Here are a small network's activations along a few directions, averaged over the inputs that share one value of a field.
Values that are neighbours, or in one group, have similar rows; names and order tell nothing.
In the rows, 500 means zero.
Strong random noise was added to every row along 16 fixed directions; ignore it. To show where, here is one row again and again, with new noise each time:
[640 431 400 533 422 539 507 414 530 757 349 392 522 411 419 377 516 316
 492 486 513 487 579 533 494 769 393 709 438 361 157]
[554 531 430 476 604 568 502 547 536 567 487 238 421 387 438 312 521 310
 456 450 574 455 346 569 665 556 492 549 420 435 455]
[587 551 499 408 325 395 620 476 469 630 533 312 731 634 353 510 469 458
 646 462 352 651 526 637 606 614 683 641 635 577 416]
[371 469 434 409 596 678 554 397 493 521 483 395 553 515 454 540 385 550
 455 325 431 452 390 400 505 768 467 526 707 376 472]
[265 366 554 653 610 460 739 591 472 351 294 181 461 626 434 617 506 632
 613 554 360 313 522 700 409 521 621 473 586 505 559]
[357 387 465 360 702 642 541 581 701 445 404 282 639 557 384 333 304 414
 427 584 365 447 442 642 379 700 488 381 544 460 363]
[479 501 451 393 625 627 636 409 408 614 447 336 326 456 577 327 573 642
 329 420 540 562 402 387 613 476 448 722 385 638 570]
[519 526 512 841 426 456 525 495 443 369 293  86 472 597 455 592 544 435
 450 365 531 362 214 283 681 659 537 576 696 388 611]
[542 455 537 630 318 417 483 403 561 606 361 692 494 597 472 667 537 450
 718 572 480 394 674 535 390 551 485 525 535 389 356]
[543 445 422 421 442 741 501 204 679 751 269 555 410 622 538 386 435 685
 544 567 409 521 398 362 622 384 511 478 497 493 421]
[240 622 314 375 673 477 453 498 284 451 782 375 513 290 435 513 384 628
 386 418 280 420 484 568 433 501 693 286 687 350 304]
[337 542 240 253 655 741 645 357 375 514 410 561 232 509 795 418 729 703
 505 511 416 549 578 559 528 414 403 743 601 582 575]
[442 402 560 698 633 443 457 525  91 536 633 384 474 474 407 722 600 507
 479 307 655 391 375 453 505 315 504 549 421 497 738]
[450 640 440 360 583 601 665 240 433 678 500 322 234 399 355 391 457 541
 340 254 563 685 508 433 691 534 590 612 373 417 465]
[586 569 528 655 369 678 461 451 595 464 419 674 671 290 525 445 541 675
 819 389 339 211 692 899 536 561 540 368 461 218 451]
[722 553 486 539 403 319 483 572 379 648 689 441 472 383 516 528 646 487
 502 576 513 646 560 564 640 375 575 566 418 558 483]
[485 419 591 693 565 473 328 295 284 676 490 700 371 585 428 716 541 529
 387 556 566 552 623 413 336 289 396 461 333 437 567]
[425 458 177 260 388 595 577 630 556 155 535 516 717 585 638 570 469 492
 673 206 609 389 229 141 562 549 606 475 898 512 549]


F, 14 values:
f9: [523 700 581 507 251 347 475 435 475 528 446 550 619 695 422 525 461 378
 650 526 412 626 526 579 531 485 626 628 651 593 477]
f1: [717 334 387 514 452 539 557 550 670 638 415 239 494 400 449 359 434 485
 437 555 525 557 399 399 657 552 549 469 426 453 282]
f3: [698 489 823 640 493 424 447 637 606 737 732 523 622 310 425 524 379 683
 593 749 347 498 493 842 635 401 616 203 374 507 575]
f10: [665 548 558 636 470 679 546 440 722 506 374 391 546 276 384 374 447 460
 464 351 479 483 639 674 608 905 421 518 399 164 424]
f6: [485 375 435 236 648 750 474 592 786 376 473 812 423 545 683 431 509 382
 687 547 713 403 381 548 493 404 357 400 467 540 736]
f7: [512 466 490 735 631 647 412 260 180 756 452 247 384 469 365 634 536 562
 353 473 454 730 442 640 672 281 478 500 455 343 634]
f2: [536 409 621 439 639 518 656 676 551 534 599 336 477 424 372 517 551 280
 678 450 624 569 476 868 694 528 477 511 375 531 641]
f11: [388 739 626 422 607 533 321 467 392 434 654 562 581 419 455 329 446 452
 392 385 405 409 497 663 464 613 444 482 446 492 558]
f12: [402 540 455 560 559 645 379 289 426 418 446 422 761 483 167 442 254 373
 250 270 423 753 637 600 416 635 513 308 456 222 351]
f13: [498 543 471 297 531 538 465 382 587 846 543 466 317 402 583 312 430 556
 284 713 349 609 477 350 540 693 380 617 544 575 199]
f5: [390 305 425 572 656 642 417 473 459 582 334 393 510 548 533 447 521 450
 514 672 397 405 428 636 425 474 354 493 521 485 350]
f4: [542 760 733 644 405 312 487 521 368 537 622 238 627 431 376 304 425 542
 360 351 421 383 242 392 655 631 646 675 463 649 542]
f14: [732 318 564 440 369 482 512 592 617 743 559 606 608 343 455 280 455 632
 607 522 620 415 516 467 558 278 567 432 127 674 368]
f8: [587 560 744 617 369 150 425 716 646 687 575 304 559 450 432 265 284 402
 434 797 471 271 201 398 522 463 665 404 378 744 244]
F is arranged as a ring.
A walk along F starts at f7 and steps to its neighbour f12. Put f9, f1, f2, f4 in the order it reaches them.
> f2, f1, f4, f9
How many steps from neighbour to neighbour lead from f6 to f10, at the fewest?
> 2
Name the neighbours of f13, in listed order.
> f11, f5

U, 15 values:
u12: [459 317 480 354 691 634 461 535 601 574 539 488 440 634 505 541 478 329
 488 536 607 518 295 370 537 572 322 482 569 535 605]
u8: [512 435 626 374 602 449 545 593 499 832 649 418 375 316 349 398 418 328
 546 479 650 334 404 563 542 642 471 625 326 542 377]
u3: [515 413 313 331 580 635 589 478 486 582 493 536 328 310 714 382 580 716
 341 520 505 586 573 325 486 527 333 648 422 551 361]
u10: [383 376 473 584 458 424 595 466 400 435 457 684 605 565 446 801 469 598
 552 543 377 604 893 661 189 573 535 456 607 393 396]
u13: [514 504 555 594 402 543 535 421 656 529 312 637 537 572 487 434 513 586
 725 608 415 428 621 756 485 268 580 422 363 491 465]
u5: [435 520 260 481 472 479 527 408 328 356 375 246 537 687 527 440 522 633
 357 524 389 689 416 385 531 237 724 462 612 640 521]
u9: [363 829 409 386 550 357 311 411 261 556 670 422 337 512 446 433 581 223
 424 504 446 514 478 577 532 426 562 602 576 464 425]
u4: [603 420 459 552 368 410 493 551 564 565 497 421 695 502 567 496 401 727
 497 733 227 506 482 496 458 450 677 371 648 548 309]
u6: [402 372 749 429 592 423 768 539 512 604 568 493 427 550 481 622 527 757
 585 622 424 585 627 705 500 493 535 541 428 704 656]
u2: [553 418 433 484 503 532 643 646 607 364 401 560 406 304 647 379 590 451
 514 428 699 410 594 487 466 668 365 589 370 487 437]
u1: [396 551 645 449 447 424 449 611 782 413 421 643 457 561 460 422 351 244
 637 534 641 229 335 330 433 601 427 433 506 528 394]
u7: [603 512 453 577 406 402 346 547 493 462 544 647 449 546 587 681 563 423
 465 641 566 646 513 362 490 402 435 409 613 497 549]
u14: [497 314 739 459 545 587 713 436 658 720 475 573 416 527 564 563 417 847
 512 551 454 412 430 323 509 613 411 619 440 658 571]
u15: [543 547 428 502 499 436 380 557 568 475 483 402 495 607 582 425 568 347
 454 664 480 469 368 412 523 517 465 491 591 554 459]
u11: [376 646 519 452 450 405 478 414 581 538 533 592 400 584 455 536 413 473
 570 549 412 371 488 420 453 493 629 436 607 465 379]
A value of U combines one of 3 hidden first parts with one of 5 second parts; all combinations occur once.
Changing only the second part turns u9 into u7. u15 has the same second part as u9; what does that change turn u15 into?
> u2
Changing only the second part turns u4 into u14. u8 has the same second part as u4; what does that change turn u8 into?
> u3

B, 15 values:
b8: [463 362 280 233 714 745 439 674 436 358 625 646 561 446 696 470 643 484
 597 457 613 507 466 624 478 264 332 513 488 563 712]
b5: [384 521 490 511 575 405 634 521 433 485 428 280 398 593 405 539 533 397
 553 502 490 440 503 615 487 550 606 583 542 512 517]
b11: [421 466 419 471 543 575 507 464 438 669 527 507 432 382 633 459 512 662
 659 610 359 322 405 630 564 406 561 453 612 502 391]
b3: [557 573 509 585 352 439 308 538 522 485 498 485 652 572 598 385 511 548
 495 586 409 343 300 286 536 450 508 463 576 608 445]
b14: [431 556 256 372 552 675 457 402 369 423 368 468 436 578 549 428 637 333
 594 407 550 535 503 595 563 423 458 577 581 442 541]
b15: [585 474 668 587 348 425 632 567 691 365 510 533 703 454 462 496 321 740
 518 416 459 454 476 388 507 575 663 343 458 551 502]
b13: [400 619 675 510 462 275 598 461 636 371 421 437 278 834 381 664 508 277
 564 546 584 563 484 417 529 517 594 524 559 546 694]
b2: [367 472 466 358 664 634 491 481 319 686 524 508 528 435 489 329 476 582
 497 473 478 370 422 634 423 356 485 604 383 617 482]
b9: [376 655 733 649 384 469 449 180 450 566 311 519 462 901 219 705 387 434
 555 428 477 614 466 438 520 424 572 521 559 517 720]
b4: [545 363 367 328 459 548 549 470 495 553 466 649 669 545 394 521 404 367
 475 394 626 663 660 432 301 533 481 600 423 484 333]
b7: [446 602 540 393 504 637 542 360 465 473 381 466 632 625 490 363 460 520
 379 417 383 607 617 603 431 819 415 696 582 524 552]
b6: [701 599 618 631 353 396 481 459 618 517 617 794 231 458 703 817 647 587
 528 543 605 598 584 237 618 511 403 522 587 412 689]
b12: [619 359 357 722 393 605 377 494 421 490 343 259 689 553 517 430 548 619
 613 545 419 470 223 540 736 120 641 327 544 527 561]
b1: [574 473 581 567 525 591 351 467 649 456 452 616 596 582 435 514 443 209
 475 416 648 470 409 412 493 649 326 484 478 366 544]
b10: [778 481 579 522 350 386 454 647 630 658 746 575 614 268 524 458 531 520
 579 606 454 541 532 599 654 565 491 431 429 497 366]
A value of B combines one of 3 hidden first parts with one of 5 second parts; all combinations occur once.
Changing only the second part turns b4 into b2. b15 has the same second part as b4; what does that change turn b15 into?
> b11
Changing only the second part turns b12 into b10. b14 has the same second part as b12; what does that change turn b14 into?
> b3

K, 14 values:
k12: [650 364 428 493 380 462 502 520 820 318 264 471 637 517 361 189 282 506
 173 563 586 693 626 169 343 379 550 282 106 577 199]
k10: [521 348 564 317 615 503 716 602 380 545 531 544 529 499 530 536 650 530
 434 451 567 656 853 692 290 761 279 856 336 635 565]
k3: [471 441 641 547 369 405 630 407 485 625 476 637 476 601 428 650 426 595
 744 437 572 380 437 412 518 388 664 528 499 592 548]
k1: [742 582 552 512 410 360 307 553 589 646 698 654 493 437 388 566 500  27
 493 455 773 510 476 386 532 707 332 581 421 303 427]
k9: [567 612 378 481 294 430 457 414 605 466 284 656 448 719 578 487 589 322
 648 639 511 568 604 532 476 326 590 539 559 531 437]
k5: [360 787 392 587 498 559 513 572 588 192 440 411 503 291 635 359 548 465
 521 500 258 359 646 841 503 851 455 451 741 239 366]
k13: [341 621 512 565 538 477 328 229 362 366 417 811 467 635 434 524 498 575
 225 590 381 789 900 524 193 294 442 368 330 460 442]
k7: [339 655 475 251 562 477 586 406 736 498 330 598 255 548 469 163 457 360
 418 639 473 629 675 597 410 443 479 556 282 623 270]
k11: [585 508 572 516 417 515 686 514 537 451 330 303 603 594 427 402 486 448
 406 306 636 583 448 366 520 752 510 795 436 643 599]
k2: [ 86 543 306 229 675 288 763 535 453 317 546 518 130 388 587 559 529 487
 323 590 440 574 902 502 144 778 464 581 612 460 107]
k8: [664 693 358 576 340 433 380 401 533 544 469 413 334 578 547 623 615 319
 523 633 510 787 451 485 759 344 582 475 697 405 573]
k4: [391 589 525 473 573 483 498 480 630 351 421 304 520 587 318 308 267 414
 306 529 448 653 428 509 490 402 641 282 440 509 450]
k6: [685 549 477 452 463 539 397 413 801 791 375 485 336 599 562 331 527 343
 507 883 390 584 478 596 616 538 440 533 496 490 377]
k14: [553 738 437 594 639 701 278 130 247 628 406 346 316 577 461 415 690 383
 215 474 375 807 621 644 640 500 341 681 459 326 602]
K is arranged as a ring.
A walk along K starts at k1 and steps to its neighbour k10. Put k12, k9, k2, k4 in the order it reaches them.
> k12, k2, k4, k9
Name the neighbours of k7, in listed order.
> k5, k13
How many steps from neighbour to neighbour lead from k14 to k8, at the fewest?
> 7

D, 22 values:
d10: [449 510 602 473 562 587 364 530 679 331 457 550 686 699 410 476 303 367
 444 529 525 534 299 416 453 475 468 297 557 524 665]
d2: [416 363 509 404 580 489 432 515 352 517 558 586 624 719 498 566 490 537
 459 584 497 553 461 396 326 306 466 515 467 704 599]
d22: [414 360 396 509 505 618 589 289 441 461 231 386 560 741 358 588 437 516
 408 368 494 666 599 393 383 561 500 567 547 414 480]
d18: [694 491 451 448 342 542 488 537 577 510 529 594 665 482 586 423 499 552
 574 446 551 543 391 394 622 460 538 522 537 577 537]
d8: [444 547 534 555 559 401 440 465 444 469 610 641 303 491 465 740 522 394
 404 541 581 697 689 478 420 496 430 420 511 385 539]
d4: [602 332 385 666 465 591 285 417 517 632 351 539 482 534 604 525 540 488
 454 688 505 489 384 308 499 424 329 434 551 450 397]
d16: [513 317 463 509 638 756 421 474 551 510 433 642 430 584 655 669 609 522
 574 597 549 566 471 542 523 433 254 434 617 433 735]
d12: [477 531 426 627 559 469 446 507 323 454 443 406 347 409 562 402 605 473
 397 492 596 438 396 440 565 285 469 565 395 541 542]
d20: [543 501 549 657 507 474 445 609 333 440 546 626 412 378 685 650 709 482
 537 423 624 298 542 476 454 668 314 673 549 424 652]
d19: [460 414 412 425 599 614 705 539 492 471 538 512 347 256 684 498 532 835
 400 409 530 452 547 364 490 575 480 531 483 496 512]
d5: [650 389 483 554 459 467 421 469 584 404 414 328 744 756 347 519 404 426
 223 616 419 919 552 389 452 486 491 391 501 531 515]
d21: [629 364 438 635 584 484 395 774 526 336 577 363 639 346 587 496 561 495
 368 608 495 451 470 517 443 536 434 381 478 445 512]
d14: [510 441 534 444 489 378 617 456 351 625 635 380 488 601 327 655 495 581
 558 456 498 695 518 513 607 278 695 473 439 611 580]
d3: [398 700 549 542 628 418 392 450 392 464 539 493 282 478 446 459 532 336
 306 567 518 527 606 596 415 425 500 481 358 450 524]
d7: [432 551 557 829 508 535 416 271 435 443 314 435 323 498 493 591 503 690
 251 464 417 463 543 308 459 547 440 421 478 315 519]
d11: [625 567 451 613 435 391 327 477 391 551 612 420 497 554 483 605 533 397
 428 516 516 553 344 322 610 410 544 479 595 447 540]
d9: [443 597 587 461 707 551 620 600 427 319 565 253 505 522 334 465 518 359
 523 353 556 609 505 891 613 412 631 458 384 509 848]
d13: [410 208 486 557 753 572 518 695 489 596 491 331 567 364 432 470 411 423
 503 605 506 266 410 675 336 566 418 416 447 459 338]
d17: [776 381 389 546 376 453 547 516 366 607 736 532 459 346 521 798 557 645
 499 341 715 747 455 253 737 272 632 394 530 430 637]
d6: [475 507 357 501 541 596 388 519 329 352 601 665 471 381 653 563 651 518
 536 334 629 418 460 407 523 365 396 485 513 419 612]
d15: [554 411 566 551 350 439 579 527 659 447 472 543 538 626 474 755 477 516
 699 546 493 591 571 510 552 570 547 370 660 446 560]
d1: [420 561 642 512 626 407 487 580 411 641 609 404 475 465 494 442 511 418
 459 614 431 390 396 646 494 606 443 638 507 612 500]
D is arranged as a ring.
Name the neighbours of d13, in listed order.
> d18, d1
Name the neighbours of d4, in listed order.
> d16, d15
Name the neighbours of d9, in listed order.
> d19, d17
Name the neighbours of d7, in listed order.
> d2, d14
How many steps from neighbour to neighbour lead from d8 to d6, at the fewest?
> 4
